A small network was shown many inputs. Here are its activations along a few directions, one row for each input.
Each table varies a few parts of the input and shows all the possible inputs, shuffled.
A made-up example of a description, with smaller parts first: one of 5 places around a ring, together with either a single point or one of 11 places along a line or (one of 2 separate values, together with one of 6 places along a line).
Shared parts are said once, and a part with two or three values counts as separate values.
In the rows, 100 means zero.

Other details of the inputs vary at random and push rows far along two fixed directions, the same in every table; ignore that.

Table:
row 1: [122,82,57,71,120,105,89,103,87,80,121,124]
row 2: [104,93,105,80,66,118,101,99,104,114,115,87]
row 3: [112,105,102,109,119,113,108,105,74,63,85,120]
row 4: [104,94,102,85,76,115,98,98,95,128,111,89]
row 5: [88,109,121,104,75,93,108,103,121,114,107,80]
row 6: [112,105,107,101,119,110,104,104,85,58,80,123]
row 7: [48,122,118,138,111,83,120,106,120,102,76,76]
row 8: [124,82,94,83,104,119,84,100,65,94,91,119]
row 9: [107,93,109,76,59,113,92,96,116,154,119,79]
row 10: [116,102,107,112,129,103,94,104,69,74,80,120]
row 11: [106,108,109,115,121,100,108,104,83,85,84,106]
row 12: [93,104,106,114,118,102,97,104,80,84,82,108]
row 13: [64,115,98,146,130,55,119,92,130,87,107,96]
row 14: [59,121,117,137,116,79,119,106,104,89,77,87]
row 15: [143,89,97,90,121,124,85,101,57,80,90,128]
row 16: [137,95,103,78,96,121,91,101,81,84,100,123]
row 17: [54,124,122,143,102,79,128,110,119,91,87,73]
row 18: [97,109,65,106,125,80,105,91,108,66,104,108]
row 19: [62,118,87,134,137,55,115,114,134,91,100,89]
row 20: [141,92,100,79,117,123,89,99,66,72,89,130]
row 21: [51,130,80,142,116,49,124,96,140,94,106,74]
row 22: [129,93,97,80,92,122,95,100,71,81,103,122]
row 23: [92,105,105,106,116,104,104,101,86,77,80,107]
row 24: [82,95,83,107,115,84,103,85,118,85,115,109]
row 25: [91,108,112,110,96,98,112,104,95,81,96,95]
row 26: [145,92,55,72,127,104,91,88,88,56,110,132]
row 27: [105,89,105,79,76,114,83,96,104,130,105,94]
row 28: [97,97,105,111,124,104,98,105,90,87,70,107]
row 29: [101,113,113,117,103,97,111,106,97,93,94,101]
row 30: [101,113,114,114,99,93,109,105,96,91,95,102]
row 31: [133,87,92,87,119,130,86,101,56,77,89,128]
row 32: [51,123,122,138,114,80,121,106,127,103,73,76]
row 33: [153,96,57,82,127,97,93,88,77,62,118,131]
row 34: [71,124,126,138,115,83,123,110,119,81,81,84]
row 35: [108,80,98,67,55,127,79,94,102,153,121,85]
row 36: [52,113,93,143,127,61,119,90,129,84,106,96]
row 37: [129,85,97,79,107,129,83,98,77,94,91,119]
row 38: [92,111,115,110,89,99,108,105,116,111,97,91]
row 39: [133,82,56,76,134,106,90,106,71,65,119,134]
row 40: [136,93,101,82,103,115,92,98,68,91,100,118]
row 41: [100,82,105,73,59,109,83,96,113,155,110,82]
row 42: [105,87,101,63,30,123,91,94,119,161,135,76]
row 43: [90,97,103,110,119,102,96,103,84,85,73,108]
row 44: [61,100,95,111,90,69,108,85,155,126,124,81]
row 45: [102,99,108,115,125,102,97,106,88,90,73,108]
row 46: [135,80,76,79,117,105,87,82,96,80,124,134]
row 47: [64,102,111,118,81,90,103,104,116,143,95,70]
row 48: [122,79,101,73,58,114,82,97,96,161,119,86]
row 49: [57,122,124,145,117,79,111,109,123,110,75,79]
row 50: [105,86,106,58,26,118,92,93,118,151,138,73]
row 51: [53,124,128,135,102,75,124,108,131,87,82,75]
row 52: [100,84,98,84,79,116,87,99,96,132,100,92]
row 53: [61,128,129,144,102,68,126,109,120,92,89,75]
row 54: [82,97,113,101,60,87,94,100,120,166,111,67]
row 55: [114,102,108,102,120,114,108,104,86,55,82,115]
row 56: [129,81,62,68,122,102,88,105,94,82,119,124]
row 57: [87,108,113,106,88,102,109,103,118,108,94,90]
row 58: [83,103,107,110,108,103,96,101,94,95,83,99]
row 59: [114,96,105,107,130,104,91,105,76,75,71,121]
row 60: [107,105,103,103,117,112,104,104,79,57,82,122]
row 61: [105,90,109,76,57,110,81,96,114,157,119,82]
row 62: [119,90,67,57,43,91,86,82,144,165,160,75]
row 63: [106,92,106,74,73,112,92,95,105,126,107,92]
row 64: [111,81,71,61,54,88,87,101,129,172,164,76]
row 65: [147,93,102,86,110,122,99,102,63,64,99,126]
Each input here is: one of 5 places around a ring, together with either one of 3 separate values or (one of 2 separate values, together with one of 5 places along a line).
Changing only the place on the ring of 5 turns row 43 into row 8. The same change can be made to row 52. Which row results?
Answer: row 47
Changing only the place on the ring of 5 turns row 45 into row 28. The same change can be made to row 19. Which row results?
Answer: row 56
Change only the choice among 2 separate values in row 12. List by row number the other rows that result.
Answer: row 31
Change only the place on the line of 5 in row 54. List by row number the other rows that result.
Answer: row 10, row 30, row 40, row 53

Table:
row 66: [134,98,91,96,121,106,92,101,76,83,96,118]
row 67: [79,120,105,125,109,82,116,101,110,76,92,99]
row 68: [106,110,103,124,145,89,106,103,88,56,75,117]
row 69: [86,105,104,93,71,98,107,102,129,117,120,85]
row 70: [105,105,99,99,80,94,103,99,111,107,115,91]
row 71: [135,85,90,73,78,112,92,93,95,116,119,104]
row 72: [126,92,91,72,57,107,95,92,106,148,133,86]
row 73: [35,108,103,129,97,76,106,103,131,134,90,65]
row 74: [57,128,116,138,95,63,118,103,138,133,100,63]
row 75: [89,89,97,94,98,103,92,104,110,127,104,96]
row 76: [107,91,93,96,121,107,87,99,85,86,89,119]
row 77: [129,92,88,95,128,107,91,107,70,91,96,120]
row 78: [105,87,87,97,122,108,88,106,81,91,85,118]
row 79: [61,103,100,120,122,92,104,103,112,102,84,90]
row 80: [51,118,107,140,98,62,110,112,125,144,95,63]
row 81: [122,105,98,93,99,99,110,100,90,81,115,105]
row 82: [121,90,92,90,120,114,89,98,87,77,90,124]
row 83: [127,84,92,70,82,115,82,91,95,119,116,108]
row 84: [116,89,93,100,125,103,91,107,82,92,92,114]
row 85: [81,114,105,125,117,82,116,98,109,84,86,100]
row 86: [103,78,87,63,63,118,77,87,106,146,124,88]
row 87: [123,96,95,89,118,109,93,93,82,77,95,125]
row 88: [99,118,172,147,116,129,116,116,51,64,38,110]
row 89: [105,101,97,103,102,92,93,101,94,119,104,95]
row 90: [97,114,100,103,71,89,108,100,116,125,122,79]
row 91: [131,81,93,70,74,111,81,94,100,131,121,97]
row 92: [73,108,99,122,116,91,115,96,112,80,84,96]
row 93: [107,116,103,120,135,91,115,108,91,46,87,116]
row 94: [108,113,100,97,84,95,109,103,109,109,122,89]
row 95: [107,94,95,94,111,101,87,96,86,98,96,114]
row 96: [80,106,110,97,64,85,113,95,129,121,126,77]
row 97: [90,91,94,97,93,95,89,101,98,129,102,96]
row 98: [62,124,164,125,87,120,114,122,89,99,32,74]
row 99: [91,110,93,118,130,101,112,100,90,42,80,117]
row 100: [101,107,102,93,87,99,107,99,109,96,115,100]
row 101: [123,85,86,96,124,105,86,106,69,88,89,120]
row 102: [144,76,86,69,97,117,74,95,73,107,111,118]
row 103: [121,97,90,90,107,114,98,99,87,65,100,124]
row 104: [110,96,98,88,97,107,107,99,99,74,110,111]
row 105: [118,87,90,91,126,111,88,102,76,87,92,125]
row 106: [117,86,89,60,63,124,93,92,106,111,131,98]
row 107: [65,108,103,122,115,89,106,97,119,93,84,88]
row 108: [78,110,103,124,117,87,115,101,114,83,84,101]
row 109: [72,99,101,96,75,97,101,90,131,133,110,75]
row 110: [86,99,100,93,84,100,111,95,114,90,113,90]
row 111: [130,87,97,66,63,109,97,94,103,113,135,95]
row 112: [89,101,103,99,96,98,99,96,117,111,101,96]
What do these inputs look like to the network?
Answer: either one of 2 separate values or (one of 5 places along a line, together with one of 9 places along a line)
Change only the place on the line of 9 in row 66. List by row number the other rows that result.
Answer: row 72, row 74, row 77, row 80, row 81, row 89, row 90, row 94
Which other rows belong to the same alternative as row 88? List them by row number.
Answer: row 98

Table:
row 113: [119,109,88,118,139,81,106,105,90,64,88,123]
row 114: [95,89,115,124,147,114,75,115,57,105,45,111]
row 115: [141,81,78,68,80,104,89,93,90,122,138,103]
row 116: [70,102,91,95,66,87,97,92,150,156,131,66]
row 117: [131,80,75,61,79,109,82,90,91,119,140,104]
row 118: [122,83,69,67,83,114,87,94,93,108,127,116]
row 119: [139,83,111,56,65,138,93,103,79,111,114,108]
row 120: [25,123,106,151,121,51,120,101,156,99,82,67]
row 121: [107,108,123,121,129,114,112,112,77,46,71,128]
row 122: [43,108,98,126,108,64,118,98,135,102,97,78]
row 123: [135,95,105,66,69,136,94,105,80,104,104,102]
row 124: [60,113,101,108,63,67,105,97,157,167,130,60]
row 125: [106,115,118,117,124,109,110,97,72,49,66,112]
row 126: [106,112,122,123,128,111,112,98,74,47,68,122]
What do these inputs look like to the network?
Answer: either a single point or one of 5 places around a ring or (one of 2 separate values, together with one of 4 places along a line)
Change only the choice among 2 separate values in row 117. List by row number the other rows that result.
Answer: row 124

Table:
row 127: [69,120,106,142,118,68,117,104,119,101,92,85]
row 128: [58,114,105,123,96,78,119,100,127,100,108,82]
row 129: [113,87,84,73,75,109,93,89,96,112,125,102]
row 130: [66,125,144,144,106,88,118,112,100,104,66,80]
row 131: [123,93,117,104,128,136,95,104,43,46,62,132]
row 132: [127,84,85,52,55,118,88,98,111,134,139,91]
row 133: [71,124,107,139,112,66,118,103,121,94,94,86]
row 134: [52,114,101,140,129,71,114,105,110,88,84,93]
row 135: [119,77,81,59,59,121,84,87,100,142,139,97]
row 136: [66,118,107,141,120,66,111,107,116,105,91,87]
row 137: [108,92,86,87,105,101,91,105,95,105,102,99]
row 138: [67,119,100,119,99,74,114,106,128,106,96,74]
row 139: [133,96,121,106,148,131,95,106,47,33,46,145]
row 140: [130,81,86,53,57,118,79,83,113,137,136,101]
row 141: [75,106,95,101,79,87,105,104,132,140,114,68]
row 142: [130,78,89,52,56,119,83,87,115,133,139,101]
row 143: [74,110,132,106,60,108,104,114,114,144,85,67]
row 144: [141,77,81,69,114,120,77,91,77,88,104,132]
row 145: [139,101,90,106,149,104,105,103,62,28,87,142]
row 146: [139,84,83,85,134,116,89,92,74,61,90,136]
What do these inputs look like to the network?
Answer: one of 4 separate values, together with either a single point or one of 4 places along a line
Changing only the choice among 4 separate values turns row 130 into row 139. The same change can be made to row 136. Which row results?
Answer: row 144
List by row number the other rows that have the choice among 4 separate values in common with row 137.
Answer: row 132, row 138, row 141, row 143

Table:
row 147: [136,91,81,90,125,111,87,103,52,74,92,126]
row 148: [74,118,107,125,94,72,123,108,119,95,109,79]
row 149: [80,103,89,120,132,97,105,102,92,73,77,110]
row 150: [124,93,99,94,111,102,101,90,90,67,106,124]
row 151: [64,108,97,118,110,90,111,98,116,98,94,85]
row 152: [51,115,106,130,105,74,123,104,131,82,95,82]
row 153: [121,106,133,98,92,134,104,113,52,85,69,110]
row 154: [85,124,99,127,119,83,118,106,99,73,93,100]
row 155: [109,110,95,94,102,99,99,100,111,93,100,103]
row 156: [138,85,87,93,128,116,86,90,67,72,91,139]
row 157: [61,125,114,139,109,70,117,93,131,97,94,89]
row 158: [64,93,94,91,63,91,90,95,127,159,115,66]
row 159: [135,71,92,63,83,117,71,88,83,129,121,115]
row 160: [78,110,108,127,113,82,110,90,117,101,96,92]
row 161: [62,125,106,140,111,72,123,107,116,103,96,74]
row 162: [60,101,100,117,112,84,101,106,110,107,88,88]
row 163: [122,90,83,78,119,121,94,100,77,56,101,132]
row 164: [138,76,87,57,85,117,72,100,89,128,113,108]
row 165: [84,109,99,97,49,83,112,96,130,142,135,62]
row 166: [35,125,125,159,119,57,126,101,143,108,89,72]
row 167: [59,119,108,142,112,71,119,116,115,109,91,80]
row 168: [107,91,88,80,55,104,92,98,106,158,131,79]
row 169: [74,109,104,125,108,76,105,113,101,112,95,83]
row 170: [116,103,94,90,93,103,102,106,91,94,118,106]
row 171: [77,95,105,100,65,84,89,87,128,165,118,71]
row 172: [108,82,84,54,37,115,91,84,121,141,143,82]
row 173: [112,98,95,105,131,101,96,110,93,82,82,117]
row 174: [118,81,141,75,32,142,81,94,94,158,107,82]
row 175: [144,94,85,95,144,117,100,109,50,41,93,138]
row 176: [113,93,141,70,40,136,90,104,99,155,93,75]
row 177: [121,84,95,63,42,107,90,77,121,144,144,88]
row 178: [121,81,80,84,127,123,89,103,68,68,91,133]
row 179: [125,80,124,60,56,156,84,101,65,116,88,105]
row 180: [120,93,88,89,105,108,89,101,98,108,95,107]
row 181: [122,81,95,56,54,114,85,97,123,160,137,80]
row 182: [35,133,126,157,113,54,127,102,147,101,91,78]
row 183: [115,107,98,98,125,100,101,107,99,67,91,119]
row 184: [147,100,85,89,141,111,100,98,71,28,82,140]
row 185: [109,88,88,89,119,115,98,101,84,74,100,116]
row 186: [139,70,90,65,80,123,77,89,88,128,124,119]
row 187: [88,117,102,126,136,85,112,104,110,76,77,98]
row 188: [128,95,77,86,136,123,95,96,65,34,87,143]
row 189: [96,115,105,120,132,82,116,107,109,55,82,107]
row 190: [83,113,101,127,137,79,101,108,103,84,67,98]
What do these inputs look like to the network?
Answer: one of 4 separate values, together with either a single point or (one of 2 separate values, together with one of 5 places along a line)
Changing only the choice among 4 separate values turns row 160 into row 187. The same change can be made to row 174. Which row results?
Answer: row 176
Changing only the choice among 4 separate values turns row 164 into row 162. The same change can be made to row 181. Which row results?
Answer: row 185
Change only the choice among 2 separate values in row 151. List by row number the other rows that result.
Answer: row 185
A walk changes only the place on the line of 5. It starts at row 147 and steps to row 168. List the rest of the walk in order.
Answer: row 161, row 154, row 165
Change only the choice among 4 separate values in row 180. List by row number the other rows that result.
Answer: row 149, row 156, row 168
Change only the choice among 4 separate values in row 170. List by row number the other rows that result.
Answer: row 163, row 182, row 183
